Each row below holds a small network's activations on one input, seen along a few directions.
Each table varies a few parts of the input and shows all the possible inputs, shuffled.
A made-up example of a description, with smaller parts first: ring(5) and (point or ring(9) or (values(2) and line(6))).
Shared parts are said once, and a part with two or three values counts as separate values.

Other details of the inputs shift rows strongly along two fixed directions, in all tables alike. That doesn't count.

Rows:
R1: [ -8.9   5.0 -17.0  -5.4 -30.4   5.4  26.5  22.3  28.1  -7.2 -14.7]
R2: [ 14.2  26.3   8.6  -5.0  10.6 -11.5  -9.1  26.3 -35.1   3.9   6.2]
R3: [ -8.9   2.4   3.5   6.1 -12.3   9.6  -2.4  23.1  34.3  -3.6 -11.9]
R4: [ -6.8   9.0  -7.7  -4.0  -6.6 -10.6  -1.3  -4.9 -46.4  -1.4  18.1]
R5: [-11.8 -20.0   9.9  19.1 -19.6  12.4   6.0  15.4  18.8  -7.3  -9.6]
R6: [ -7.8  21.0 -11.2  -9.6 -16.6   0.1   7.3   8.8  -0.2  -1.6   2.9]
R7: [  3.3 -27.0   9.2  -3.6  34.0 -12.3   4.1 -53.6  12.0   7.1  24.7]
R8: [  4.4   6.7 -12.5   2.5  -4.9  -3.4   3.2  -5.8 -51.0   2.1  14.4]
R9: [ 14.4  -7.7  17.4  -2.4  45.4  -6.3 -24.8 -36.0  28.2  10.5   7.2]
R10: [  0.0  16.2  14.3  -5.7   0.7  -9.3 -21.4  25.2 -72.6   1.7  16.1]
R11: [ 13.2  -6.6   6.0   3.2  16.7   2.1   1.0   3.4  27.3   0.0 -14.8]
R12: [ -4.1   4.3 -16.2  -0.7 -20.9  13.2  15.3  -0.3  25.1  -2.5 -23.4]
R13: [  5.3 -31.0  20.2   5.2  41.6 -13.6 -20.4 -34.9  17.1   4.3  18.7]
R14: [ -5.7  20.1  -3.1 -18.2  -7.8 -12.3  -5.7   7.6 -77.2   2.6  22.6]
R15: [ -2.7   3.6 -19.2  -3.1 -25.8  10.4  26.2  15.5  24.3  -8.3 -24.1]
R16: [ 11.1  -3.8   1.2 -15.6  38.1  -9.7  -9.6 -55.0  25.5  10.3  14.7]
R17: [  0.3   0.1   0.7  11.4 -12.4  15.9  -0.1  16.7  27.2  -0.8 -29.3]
R18: [ -9.7 -18.7  -4.1  25.7 -29.8  19.8   5.3  26.4  14.7 -10.0 -17.7]
Description of these inputs: values(2) and (line(4) or ring(5)).
Change only the values(2) part in R12. List by row number the other rows that result. -> R17
List by row number the other rows that have the values(2) part in common with R6. -> R1, R4, R7, R8, R12, R14, R15, R16

Rows:
R19: [ 20.0 -34.2   0.0   6.3  41.0  15.5   8.1 -49.7  85.9   9.3 -23.6]
R20: [ 26.8  12.6  30.9  -1.4  66.1 -30.8 -49.6 -24.2 -60.5  18.4  41.9]
R21: [ -9.0  30.3 -21.2  16.8 -68.8  18.5  25.1  84.8 -66.6 -20.5 -24.0]
R22: [ 15.5 -27.5   4.3   1.9  36.6   2.8   9.6 -46.9  90.5   8.5 -25.0]
R23: [  4.6   6.5   1.5  -9.3   6.8 -14.3  -3.9  17.9 -21.0   0.4  12.8]
R24: [ -4.2  72.9 -29.8   2.1 -68.3  11.4  13.4  82.3 -42.5 -10.0 -32.3]
R25: [ 10.5  43.9   3.8 -24.9  12.5  -5.2 -11.6   5.8 -10.9  10.0  -1.0]
R26: [ -5.7  15.0  11.9 -19.5   4.9 -10.6  -4.0  20.3 -20.8   4.0  15.0]
R27: [  8.1  -1.8   5.0  -2.0   7.6 -10.2   2.3  11.4 -29.1  -4.2   1.9]
R28: [-39.3 -44.8 -12.8   9.0 -37.9  18.4  12.5 -25.3  36.3  -8.2   3.7]
R29: [ 22.5  24.8  45.0 -18.7  78.7 -35.0 -55.8 -32.3 -65.0  22.1  52.4]
R30: [ -2.6 -38.6  11.1  38.1  -7.8  21.2   1.7   4.9  48.2  -6.2 -19.5]
R31: [  3.7  17.7 -30.2 -20.5   6.4 -15.1  12.9 -53.7 -28.4   1.8  26.5]
R32: [-39.0 -36.7 -34.0  -4.2 -66.0  12.7  49.8  -4.4  36.3 -15.6  -2.0]
R33: [-11.9 -40.1  14.4  26.2 -12.1  20.6 -10.3   9.1  47.6  -9.7 -26.6]
What do these inputs look like to the network? -> values(3) and (point or line(4))
The inputs of R20 and R24 match in every part but the values(3) part. If R33 is changed in the same way as R20 into R24, which row does it become? -> R22
List by row number the other rows that have the values(3) part in common with R26. -> R21, R23, R27, R32
Change only the values(3) part in R30. List by row number the other rows that result. -> R19, R21
